Each row below holds a small network's activations on one record, seen along a few directions.
Each row is followed by the record's values for the fields L, M, K, T.
Not every record has every field; a missing one is left out.
The largest differences between rows may come from other fields.
+2.00, -0.95, +1.79, +0.40, -0.27, -3.15, +0.05, -0.03, +2.14, -2.72, -0.65, -0.09, +2.24, +0.22, -1.08, -1.89, +0.29, +2.01, -0.35, +0.48, -1.79, +0.82, +0.49, -0.54, +1.37, -1.51, +0.22 : {L: l3, M: m1}
+1.48, +0.94, +0.41, -2.06, -1.08, -1.39, -4.16, -0.60, +0.71, +2.39, +0.12, +0.39, +0.39, +1.12, -1.48, +0.57, +0.54, -1.23, -0.09, -1.58, +1.32, -1.57, -0.04, -2.82, -4.02, +0.91, +0.77 : {L: l2, M: m1, K: k1, T: t2}
+0.80, -0.51, -0.28, +1.58, -4.52, +2.11, +0.83, +2.58, -2.67, +1.99, +1.27, -3.03, -0.10, -2.98, +2.58, +0.60, +1.74, -2.31, -1.19, +1.40, +1.79, +3.68, -1.74, -0.19, +1.55, +3.74, +2.89 : {L: l2, M: m2, K: k2, T: t1}
-1.13, -0.92, +1.01, +1.62, -0.32, -1.94, +0.48, +3.85, -1.22, +0.65, -1.81, -0.41, +3.61, -2.97, +0.29, +1.36, +0.94, -2.92, +1.32, -3.07, -0.29, +3.09, +0.13, +0.27, +1.39, -0.60, -0.47 : {L: l3, M: m1}
-3.70, -0.10, -0.61, +0.97, +0.68, +2.33, +0.11, +4.38, -5.54, +4.08, -0.92, -1.52, +4.43, -8.45, -0.14, +3.63, +1.81, -5.34, +3.82, -5.22, -0.97, +7.19, -3.10, -1.35, +1.30, -0.67, +0.11 : {L: l1, M: m2}
+1.33, +0.18, +2.23, -0.92, +1.64, +1.91, +1.98, +2.29, -5.26, +2.11, -2.06, -2.47, -1.26, -1.99, +1.97, +4.85, +1.08, -2.09, +1.33, -3.40, -1.47, +1.14, +0.55, -2.23, +0.42, +3.06, -2.54 : {L: l3, M: m1, K: k2, T: t2}
+0.51, -2.33, +2.64, +2.80, -0.16, +2.73, -1.55, +0.92, -0.69, +2.52, +1.40, -2.77, -2.23, -1.64, +2.44, +0.97, +0.72, -1.58, +1.65, -2.47, -1.13, +3.23, +3.97, +0.43, +0.44, +2.26, -0.83 : {L: l2, M: m2, K: k2, T: t1}
+0.27, +0.76, -0.89, -1.15, +2.35, -0.43, +3.00, -0.34, +1.11, +0.39, +2.11, +1.68, +1.39, +0.58, -0.48, +0.69, -3.91, +0.91, -0.42, -0.15, +1.50, -2.07, -1.47, -0.10, +2.90, -0.39, -0.44 : {L: l3, M: m1, K: k2, T: t2}
+1.96, +0.87, +3.12, -1.55, +1.16, -1.17, +2.54, -1.11, +0.79, +1.30, +0.97, -0.02, -2.82, -0.96, +1.25, -3.34, +1.17, +0.72, -0.37, +1.68, +0.04, +1.10, +1.51, -0.26, +1.68, -0.48, +1.43 : {L: l1, M: m1, K: k2, T: t1}
-2.53, +0.36, +0.35, +1.44, -0.81, +0.21, +0.45, +1.57, -1.69, -2.30, +1.48, -0.96, -2.26, -1.48, +3.36, +1.73, -1.40, -3.41, +0.17, -0.80, +2.09, +3.93, +0.14, -1.98, -1.47, -0.35, +2.19 : {L: l2, M: m1, K: k2, T: t1}
+0.75, +1.00, +0.21, -1.29, +0.08, -1.02, +0.64, -5.69, +3.79, -2.71, +0.63, -0.21, -1.05, +6.51, -3.75, -5.96, -2.54, +1.02, -2.85, +4.50, +0.27, -2.35, -0.72, -0.17, +1.53, +0.75, -1.64 : {L: l3, M: m2, K: k2, T: t1}
+4.26, -0.81, -0.83, -2.72, -1.07, +0.19, +3.06, -4.60, +2.26, -3.85, +0.78, +1.05, -0.52, +3.12, +0.35, -1.85, -0.84, +1.70, -3.34, +0.26, -0.59, -3.08, +2.93, -0.49, +1.51, -0.60, -2.62 : {L: l3, M: m1, K: k2, T: t1}
-0.16, +0.12, +0.19, -0.06, -0.44, +1.35, +1.52, -1.51, +0.00, -0.78, +0.01, -3.94, -0.21, -1.69, +1.42, +2.14, +0.11, +0.48, -2.29, +0.89, -0.28, -4.12, +2.06, -0.97, -1.40, -2.04, -1.43 : {L: l3, M: m2, K: k1, T: t2}
+0.65, +0.45, -0.52, +0.87, +1.40, -1.72, +0.84, -3.45, +2.27, +2.07, +0.25, +0.59, +0.60, +2.31, -2.66, +0.16, -1.16, +0.24, -2.31, +4.15, -2.17, -1.13, -0.41, +2.33, +0.39, +1.43, +0.69 : {L: l3, M: m2, K: k2, T: t2}
+0.95, -0.71, -0.83, +1.50, -0.30, -1.63, -0.22, -0.14, +0.63, +0.28, -0.53, -0.26, -1.15, +0.59, -0.70, +2.35, +1.64, -0.38, -1.18, -2.07, -0.35, +0.24, -1.02, +1.16, -0.53, -1.47, -0.99 : {L: l3, M: m1}
+0.80, -0.78, +0.44, +1.81, +1.84, -0.76, -0.49, -4.55, -2.24, -2.05, +0.72, -0.03, -0.35, -0.23, -0.33, -1.98, -1.23, -2.32, -2.57, -0.87, -1.60, -1.96, -1.81, -1.14, +3.12, +1.43, +0.33 : {L: l3, M: m1, K: k2, T: t1}
-0.90, +3.48, +0.13, -0.87, -1.13, -0.63, +0.00, +1.22, -2.26, -2.90, -1.32, +1.98, -2.04, -0.48, -0.08, +1.40, +1.47, -2.34, -0.42, +0.03, +1.84, +0.32, -0.35, -0.12, +0.29, +2.76, -1.07 : {L: l3, M: m1, K: k2, T: t1}
-3.95, -0.34, +0.03, +2.55, -0.90, -0.68, -0.10, +6.57, -5.59, +3.19, -2.74, -3.07, +3.87, -4.20, +3.21, +3.09, +0.59, -6.26, +3.03, -4.97, +0.77, +7.15, -0.53, +0.93, -1.33, +0.02, +0.28 : {L: l2, M: m1}
-2.98, +0.46, +1.98, +0.90, -0.93, -0.03, -0.27, +3.17, -1.04, +1.12, -2.04, -2.00, +3.57, -3.04, -0.70, +1.20, -0.54, -3.23, +1.03, -2.83, -0.24, +2.98, +0.57, +0.60, +1.37, -1.01, -0.32 : {L: l3, M: m2}
+1.45, -0.35, -0.20, -2.88, -0.06, +0.60, +2.07, -1.30, -0.96, -0.10, +0.91, -0.55, -2.47, +0.19, +2.47, +0.00, +2.80, -0.67, -1.13, -2.31, -2.27, +0.34, +0.54, +0.26, -0.28, -1.04, -1.62 : {L: l1, M: m1, K: k2, T: t1}
+1.95, +0.72, +2.46, +0.10, +0.66, +0.53, -0.23, -0.01, -3.92, +1.28, -1.87, +2.50, -1.22, +0.90, -0.67, +2.32, -0.68, +0.24, -0.13, -0.95, +1.86, +1.38, -2.21, -0.67, -0.32, +1.38, +2.04 : {L: l3, M: m1, K: k2, T: t2}
-2.55, +4.01, -2.60, -0.08, +0.55, +4.10, -0.75, +0.98, -1.20, +1.53, -1.20, +0.30, +0.47, -3.33, +2.19, +1.83, +1.78, -2.00, +5.07, -1.15, -3.46, +4.57, -0.27, -1.22, +0.20, +2.23, -0.29 : {L: l1, M: m2, K: k2, T: t1}
-1.11, +0.84, -1.09, -2.19, -0.75, +2.71, +1.24, -2.04, +0.98, -0.84, -0.45, +2.48, +1.44, -0.88, +1.85, -0.99, -0.42, +0.34, +1.66, -1.89, -2.02, +1.34, +0.33, +1.30, +3.37, -1.36, +1.76 : {L: l1, M: m2, K: k2, T: t1}
-0.90, -0.13, -0.97, +0.47, -0.54, +1.29, +0.25, +0.35, +2.42, +0.20, -1.21, +0.72, +1.74, -2.43, +0.69, +1.69, -1.08, +0.89, +1.10, +0.53, -0.58, -3.68, +1.67, -0.72, +3.73, -1.24, +2.07 : {L: l3, M: m2, K: k1, T: t2}
-4.39, -0.01, +0.30, +2.53, -0.97, +0.55, -0.22, +5.68, -5.22, +2.92, -2.76, -4.21, +4.34, -4.42, +1.55, +3.11, +0.48, -5.90, +2.48, -4.86, +1.21, +6.96, +0.00, +1.18, -0.89, +0.04, +0.52 : {L: l2, M: m2}
-1.76, +2.91, -3.99, +2.23, +0.01, +0.95, -1.57, -1.56, -0.12, +0.18, -2.17, -2.05, +2.09, -2.00, +2.58, -2.00, +0.01, +1.80, +2.10, -1.24, +0.38, +1.74, +0.96, -0.87, -2.60, +3.08, +0.61 : {L: l2, M: m2, K: k1, T: t1}
-0.73, +1.06, -1.55, -2.26, -0.86, +0.02, -5.36, +1.43, -1.19, +0.51, -1.98, +0.46, -0.92, -3.49, -0.05, +0.92, +1.48, -1.28, -0.90, -2.23, +2.87, +1.09, +0.95, +0.80, +0.30, +2.32, +1.23 : {L: l2, M: m2, K: k1, T: t1}
-3.69, +0.54, +0.31, +1.96, -0.62, -2.72, +0.49, +1.61, -1.03, -0.75, +2.03, -0.80, -0.59, -0.71, +2.02, +3.34, +0.54, -2.26, +1.77, +1.08, +1.54, +1.59, +1.68, -0.34, -2.54, +0.07, +0.31 : {L: l2, M: m1, K: k2, T: t2}
-0.53, -0.82, +0.40, +4.56, +1.33, +1.27, +0.01, +2.88, -3.52, +3.15, -3.09, -0.32, -0.29, -2.58, +0.82, +3.45, -0.68, -1.28, +0.39, -5.18, +0.52, +3.88, -1.75, +0.96, -1.52, -0.38, -1.65 : {L: l3, M: m1}

Here are new rows. What are their fields?
-2.45, -1.30, -1.43, +2.26, +1.56, +0.59, -2.80, +3.31, -4.28, +4.25, -1.66, -3.22, -1.58, -2.69, +0.37, +4.97, +2.17, -2.40, +2.00, -4.16, +0.59, +5.48, +0.25, +1.43, +1.05, -0.52, +0.08 : {L: l2, M: m2}
+0.29, -2.13, +0.77, -1.81, -1.02, +1.87, +1.35, -0.68, -1.67, -2.72, +0.19, -2.11, -1.78, +0.05, -0.50, +1.62, -0.22, +1.70, +0.02, +0.70, -2.31, -2.88, +2.35, -1.17, +1.07, -0.30, -2.96 : {L: l3, M: m2, K: k2, T: t2}
-1.08, +0.06, -0.47, +0.20, -1.57, +1.62, +1.01, +1.07, -0.96, -1.73, -1.63, -1.15, -1.60, +1.37, -0.89, -0.20, -0.63, +1.47, +3.76, +1.54, -1.34, -2.70, -0.09, +0.37, +1.79, -0.03, +1.26 : {L: l3, M: m2, K: k2, T: t2}
-6.09, +2.19, -0.04, +0.31, +1.29, +1.57, -1.48, +1.69, -0.72, +2.69, -2.02, +1.92, +0.56, -4.62, +2.03, +0.15, +0.22, -2.14, -0.53, -1.56, +1.67, +2.98, +2.46, +0.08, -2.85, +0.20, -0.69 : {L: l1, M: m2, K: k1, T: t1}
+1.65, -2.81, -2.41, -0.65, -0.34, +0.78, -0.82, +0.18, +0.34, -0.18, +0.36, -1.98, -1.88, -2.98, +3.12, +0.49, -0.85, -1.64, -0.98, -2.43, +0.27, -1.30, +2.91, -1.30, +1.19, -0.46, -2.52 : {L: l2, M: m1, K: k1, T: t1}
+1.25, +0.24, +1.23, -1.40, +0.48, -2.32, +0.11, -0.91, +1.74, -0.79, +2.44, +0.63, -2.90, -0.70, -1.74, -2.38, -0.68, +0.83, -0.83, -2.96, +1.61, -1.04, +3.56, -1.30, -1.54, +1.48, +1.81 : {L: l2, M: m1, K: k2, T: t1}
-1.56, -0.98, -2.17, +0.16, +1.14, +0.85, +2.03, -1.18, -1.41, -1.20, -2.17, -1.37, +0.30, +3.65, -2.57, -2.09, -1.29, +0.35, +0.89, -1.34, -0.80, -1.24, -1.42, -0.28, -0.09, +1.69, +2.31 : {L: l3, M: m2, K: k2, T: t2}
+0.14, -1.82, -1.98, +1.27, +3.45, +3.15, -1.94, +3.37, -2.80, -0.12, +0.00, -1.34, +2.58, -3.19, +0.27, +2.20, -2.67, -0.12, +1.01, -1.29, +1.05, -0.18, -2.78, -0.85, +0.63, +1.11, -0.18 : {L: l3, M: m2, K: k1, T: t2}
-5.06, +0.10, +0.84, +1.97, -1.41, +0.94, -0.13, +6.54, -3.85, +3.41, -3.03, -4.56, +3.18, -5.28, +1.54, +2.58, -0.63, -5.76, +2.52, -4.51, +1.15, +6.31, -0.33, +1.20, -1.19, +0.90, -0.44 : {L: l2, M: m2}
+3.51, -1.10, +1.02, +1.20, +0.50, -2.32, +0.32, -0.66, +2.39, -0.88, -0.65, +0.15, -0.59, +0.67, -1.53, -1.96, -1.16, +1.33, +0.12, +1.51, +1.44, +0.99, -1.80, +1.07, +0.08, -1.27, -0.34 : {L: l3, M: m1}
+2.98, +0.62, +1.54, -1.74, -0.20, -1.27, -0.40, -1.21, -0.86, -0.74, -0.56, +2.94, -1.61, +2.10, -1.78, +1.32, +1.67, +0.88, -1.09, +0.55, +1.43, -1.47, -2.30, +0.25, -0.17, +1.50, +2.01 : {L: l3, M: m1, K: k2, T: t2}
+4.71, -2.42, +1.56, -1.45, +1.02, -0.70, +1.19, -1.55, +0.83, -1.86, -0.06, +1.44, +0.73, -1.01, +0.32, -0.04, -0.18, -1.67, +0.92, +3.76, -1.75, -2.58, +2.46, +1.17, +1.69, -0.88, +1.11 : {L: l3, M: m1, K: k2, T: t2}
-1.56, -0.53, +2.10, -1.37, +1.35, -1.28, +0.51, -1.85, -1.56, +2.46, -1.37, -0.24, -1.03, +0.97, +2.06, +0.61, -0.07, -2.01, -1.30, -1.59, -0.74, +0.80, -4.55, +1.45, +0.24, -0.19, +2.28 : {L: l1, M: m1, K: k2, T: t2}
-4.63, +0.01, +0.86, +2.36, -0.29, -0.61, -0.10, +6.80, -3.74, +3.40, -2.89, -3.41, +2.29, -5.69, +2.93, +2.15, -1.04, -5.62, +3.33, -5.32, +1.19, +6.48, -0.54, +0.89, -1.82, +0.41, -0.91 : {L: l2, M: m1}
